A small network was shown many inputs. Here are its activations along a few directions, one row for each input.
In each table, some parts of the input vary, and every possible input appears once, in random order.
A made-up example of a description, with smaller parts first: line(4) and (point or line(9) or (values(3) and ring(5))).
Shared parts are said once, and a part with two or three values counts as separate values.

Table:
r1: [-32  34 -30  -6   7 -15 -41  32  15 -58  34 -20  10]
r2: [-23  -6  -5   1  23 -37   0  13 -25  -1  19  -5 -57]
r3: [ 13 -23  39   4   1  38  16 -35  17 -10 -55   5   3]
r4: [-19  41 -27  28  11   5 -37  36  19   7  -1  21  18]
r5: [-10  59  -5   1 -40 -37  18  33  41  10  35  82  31]
r6: [-41 -18  63   5   1  15 -13 -13  -1 -30 -25  16   1]
r7: [-27  35 -19 -12  -5 -18 -42  28   5 -62  59 -55   4]
r8: [ -5  51 -22  30  -7  20 -31  38  18  33  -8   6  14]
r9: [ 78 -32 -31 -18  -6  -9  28 -22 -54  30   0 -24   4]
r10: [-15 -24  57  10 -25 -26  43  -7  62  -8   8  68  21]
r11: [ 22  41 -54   0 -10  42 -22   1  18  11 -18  14   9]
r12: [-39 -11  61 -10  -2  -1 -15 -23   4 -42 -20   1  -9]
r13: [ 53  43 -42 -36 -12  21   2   1  -7  33   0 -19  42]
r14: [-23 -10 -21  -5  10 -42  -2   1 -21 -30  49 -40 -53]
r15: [-30 -13  -6  17  23 -22   4  25 -34  15  12  12 -46]
r16: [-30  39 -19   6   8  -2 -43  46  10 -14  -1  16  10]
r17: [ 21 -34  45  -3   8  18  25 -49  17  11 -49 -15  32]
r18: [-31 -24  55  27   4  28  -7 -19  14 -17 -22  20   6]
r19: [-26  42 -17 -15  -2   0 -52  28  14 -26   6   5   3]
r20: [ 25  26 -42 -15 -17  36 -21  -6  14  43   1  -6  32]
r21: [ -5  -7  -6   4 -17 -48  57  23   7  27  41  81 -24]
r22: [-10 -21  57  28  -1  41   4 -16  14  -1 -32   5   5]
r23: [ 41 -57   8 -17 -21  12  36 -55   5   2 -57 -41  52]
r24: [ 66 -13 -27 -17   4   0  32  -4 -43  38  -3 -18 -11]
r25: [-26  -5 -18   6  28 -43   1   6 -19 -25  35 -16 -48]
r26: [-17 -16 -16  34  29 -14   7  19 -19  30  12  17 -41]
r27: [ 61  18 -36 -41 -17  21   3  -2 -22  35   9 -31  72]
r28: [ 49 -30 -23  -8  12   4  10 -11 -24  43  11  -4 -22]
r29: [-43  -8  48  -9  -7 -13 -14 -31   3 -65  23 -48  -5]
r30: [ 33 -21 -36   6  10  21  11  -2 -19  22  -2  14 -49]
r31: [-45 -13  45 -12   4  -4 -11 -29   3 -58  -5  -8  -2]
r32: [  2  -8  -5  33  20   0  13  34 -22  46   9   2 -46]
r33: [ 33 -34  30 -17 -14   9  40 -40  11  13 -63 -35  43]
- Describe the family of inputs behind these rows. => values(3) and (point or line(10))
- The inputs of r8 and r32 match in every part but the values(3) part. If r5 is changed in the same way as r8 into r32, which row does it become? => r21
- Start at r7 and move only the line(10) part, one step at a time. The first step leads to r1. Which rows follow, in order? => r19, r16, r4, r8, r11, r20, r13, r27
- Change only the values(3) part in r6. List by row number the other rows that result. => r15, r16

Table:
r34: [-17  12 -17  -1 -20 -22 -13  12   4 -14   4 -28  35]
r35: [ 14   3 -15 -20 -12  16   1 -16   1   6  -3 -25   2]
r36: [ 41 -20 -23 -18   0  10  11  -7 -11   5  15 -23  -6]
r37: [-31  22 -17  19   3 -22 -22  40   6  -3  40   5 -36]
r38: [ 47 -16  -9   7 -18  21  19 -24  13  26 -50  17  31]
r39: [-50 -49  94   8  12 -14   6 -47  31 -48 -21  -1  -8]
r40: [-15  30 -14  -3  -8 -15 -15  -1   4 -27  24 -12 -19]
r41: [ 62 -33 -16  -8  -3  -1  46 -19 -29  62  10  -2  12]
r42: [ 47 -10  -9   5  10  23  31 -32  -3  31 -49  -1  11]
r43: [-36  50   5  18 -18   3 -40  30  28 -17  30  30  10]
r44: [ 42   8   4 -18  -6   1  12   2 -11  26 -29 -24   8]
r45: [ 21  13  19 -16 -13  32 -12  -3   6   3 -51   1  36]
r46: [ 29  -5   0   1 -19  41   6 -25   7  36 -38   3  31]
r47: [-42  37  -1  25  12   6 -27  27  19 -19  26  12 -16]
r48: [ 50 -22  -9   0 -13   3  28  -6  -7  58 -13 -11  21]
r49: [ -1   8 -25   4  14 -19 -10   9 -10 -25  33 -19 -34]
r50: [ -2  -5  -6 -11   0  39 -13  -8  16 -11 -14 -15  21]
r51: [-41  16 -41   0  12 -42  -7  46  -6  -3  47  25 -55]
r52: [ 63  -8  -5  -5  -4   4  41 -19 -22  60 -28   2   4]
r53: [-22  14 -15   1  -9   5 -25  18   6 -21  -5 -10  43]
r54: [ 62  -8  -3 -20  12   3  29  -1 -36  33   0 -16   0]
r55: [-17   1 -22  22  35 -27 -33  33 -30  10  48   1 -55]
r56: [-31  -5 -47   4  30 -54 -20  42 -41   1  46  24 -81]
r57: [-25  27   0 -14 -27  16 -37  22   8 -18  -1  10  58]
r58: [-50  38 -18   4  -9 -13  -8  49  29 -25  41  47  -9]
r59: [-31 -69  69  31  35 -17  52 -35 -60 -15  -2   8 -78]
r60: [ 29 -21  -9   7   0  28  13 -22  12  33 -29 -13  26]
r61: [-55  25 -22  16  18 -19 -13  42  13 -16  36  25 -36]
r62: [-17  41   5  -5 -19   7 -33   8  25 -45  13  23  25]
r63: [-47 -62  84  22   5 -26  29 -29  -4 -30  -8 -14 -44]
r64: [-22  29  -4   8  -5   4 -24  11  22 -39  17   3   6]
r65: [  5  -3 -22   3   7 -25  -7   9 -15 -10  13 -35  21]
r66: [ -6  14   2 -25 -14  52 -21 -14  11 -13 -20   3  28]
r67: [ 19   8  14  -8  13  26  -4 -11   6   3 -47 -17  20]
r68: [ 73 -28 -18 -18  -1 -10  56 -26 -27  58  -4  11  10]
r69: [-45 -32  90 -16   1 -16   4 -51  41 -55 -30  16  18]
- Describe the family of inputs behind these rows. => line(4) and (point or line(8))
- The inputs of r55 and r37 match in every part but the line(4) part. If r41 is changed in the same way as r55 into r37, which row does it become? => r48
- Start at r58 and move only the line(4) part, one step at a time. The first step leads to r61. Which rows follow, in order? => r51, r56
- Start at r38 and move only the line(4) part, one step at a time. The first step leads to r42. Which rows follow, in order? => r52, r68

Table:
r70: [-3  5 -9  2  3 -5 -4  8 -4  3  8  2 -7]
r71: [ 14  16 -31  -4  -1   0  -5  13  -6  15   9  -2   3]
r72: [ 95 -50  21 -19 -15  41  55 -66 -12  58 -74 -25  54]
r73: [-12   3   4   4   3  -5  -5   5   0  -9   6   0  -9]
r74: [  7  10 -20  -1   1  -2  -2  12  -4   9  11   3  -3]
r75: [-26  -1  18   5   1  -5  -8   2   7 -22   5   2  -5]
r76: [  1   8 -13   1   0  -3  -2   9  -3   7  11   3  -6]
r77: [-34  -3  26   6   1  -4  -8  -1  13 -29  -1   8  -5]
r78: [-28  -3  22   5   2  -6  -8  -1  12 -27   2   6  -4]
r79: [-18  -1  11   3   3  -6  -6   2   2 -15   5   0  -9]
r80: [ 10  13 -24  -3   0  -1  -4  11  -6  11   9   0   0]
r81: [-7  2 -6  2  2 -5 -2  6 -1 -2  9  3 -8]
- Describe the family of inputs behind these rows. => point or line(11)
- Start at r71 and move only the line(11) part, one step at a time. The first step leads to r80. Which rows follow, in order? => r74, r76, r70, r81, r73, r79, r75, r78, r77
